Each row below holds a small network's activations on one input, seen along a few directions.
Each table varies a few parts of the input and shows all the possible inputs, shuffled.
A made-up example of a description, with smaller parts first: one of 2 separate values, together with either a single point or one of 9 places along a line or (one of 4 places along a line, together with one of 8 places around a ring).
Shared parts are said once, and a part with two or three values counts as separate values.
In the rows, zero is written as 128.

Other details of the inputs vary at random and push rows far along two fixed directions, the same in every table; ignore that.

A family of inputs:
R1: [119  86 108  81 164 120 105  75 121 205  81 115 122 157 132 115]
R2: [133  95 103  98 140  94 127  86 116 194 111 119 127 157 133 109]
R3: [ 86 121 127  99 160 130 130 103 131 222 102 138 122 177 140  82]
R4: [163 153 122 146 132 142 143 100 142  68 167 105 127 140 133 122]
R5: [136 146 138 139 104 136 133 172  98  82 136 138 130  96 126 127]
R6: [126 149 147 111 156 153 140 124 125 193  95 118 128 185 146  82]
R7: [ 95 135 122 136  90 127 121 157 110  89 159 163 143  74 115 134]
R8: [119 145  93 161 156 138 112  70 154 118 166 101 150 122 143 142]
R9: [152 111 191 130  89 118 108 164 108  88  86 188 170 109 116 108]
R10: [174 155 103 148 161 138 140  84 132 121 152  79 124 157 144 129]
R11: [ 96 129 141 139  82 132 140 150 122  78 169 163 139  84 119 161]
R12: [101  80 149  91 101  82 102 184 102 184  84 165 133 106  93 102]
R13: [149 142 105 128 163 158 154 118 151 127 132  75  85 152 150 169]
R14: [136  93 174  89  92 110 158 184  86 135  80 162 124 107 115 115]
R15: [152 134 159 174 107 123 117 150 125  64 130 160 173 108 127 117]
R16: [107 121 142 140  90 131 133 154 151  94 154 169 130  91 121 167]
R17: [140 160 103 152 162 146 122 138 136 109 145  73 106 133 127 144]
R18: [125 141  93 123 147 133 126  58 154 122 182  88 114 145 144 131]
R19: [108  95 122  97 127  96 117 146 137 191  79 138 100 129 114 130]
R20: [146 168 116 177 135 154 132 143 158  76 150 101 113 131 121 173]
Each input here is: one of 2 separate values, together with either a single point or one of 4 places along a line or one of 5 places around a ring.
Changing only the choice among 2 separate values turns R10 into R2. The same change can be made to R15. Which row results? -> R8

A family of inputs:
R21: [113 170 100 158 146 145 118  68 177 120 188 103 126 160 143 146]
R22: [103 146 102 147 123 141 155 102 155  83 204 117 121 119 143 156]
R23: [174  85 143  84 141 137 159 120 113 165  64 109 105 159 129 135]
R24: [ 95 106 155  93 104 111 134 144  91 196  89 188 155 129 131  82]
R25: [183  98 119  92 160  95 111  76  84 172  78  84 143 171 147  62]
R26: [ 91  83  79  60 168 120 113 104 115 235  78  62  87 135 145 145]
R27: [141 197 130 169 155 176 133 154 140  80 165  99 125 143 131 129]
R28: [150 150 114 102 188 173 151  89 130 176  81  68  86 197 155 101]
R29: [ 96 121 177 149  57 115 145 170 109  68 173 214 158  69 113 126]
R30: [ 89 169  88 172 165 168  90  95 159 106 171  92 140 110 143 166]
R31: [108  90 100  80 173 115 135  81 133 240  99  97 106 188 145  89]
R32: [165  83 192  98 117 120 136 157 108 156  40 175 151 154 118  99]
R33: [102 104  78 104 155 125 106  98 129 167 124  91  96 128 125 162]
R34: [ 98 167  96 146 124 163 156 100 124  94 199 126 128 109 148 164]
R35: [146 145 183 141  74 152 161 184 111  37 125 181 137  95 115 124]
R36: [115  72 145  86 114  85 103 137 130 206  76 173 137 137 108  78]
R37: [149 176  96 171 153 147 141 149 136  86 162  59  91 129 123 175]
R38: [106 118 171 149  53  90 104 185 136  37 161 223 171  44  96 145]
R39: [147 190 102 150 154 180 153 144 132  78 177  65  91 132 133 155]
R40: [176 153 110 172 142 143 141 136 151  74 149  92 111 116 142 182]
R41: [107  86 153  89 112  72  99 142 125 183  69 178 154 117 102  93]
R42: [139 157 187 186  79 104 121 227 121  61 114 178 169  94  93 118]
R43: [120  66 142  83  84  82 123 148 123 175  93 175 127 105  95 104]
R44: [118  67 144  66  88  79 132 134 115 201  86 163 118 135 110 104]
R45: [174 171 105 185 173 154 125 112 167 100 137  76 121 152 155 162]
R46: [ 96 161 107 154 155 155 136  83 141 135 182 117 130 151 152 132]
R47: [190 137  95 134 149 127 127  65 103  82 165  58 126 132 147 122]
R48: [ 95 115 168 164  79 110  75 179 127  71 136 222 176  74  97 126]
What do these inputs look like to the network? -> one of 2 separate values, together with either a single point or one of 5 places around a ring or one of 8 places along a line
Changing only the choice among 2 separate values turns R38 into R41. The same change can be made to R43. Which row results? -> R36
A walk changes only the place on the ring of 5. It starts at R40 and steps to R23. List the rest of the walk in order. -> R35, R39, R37
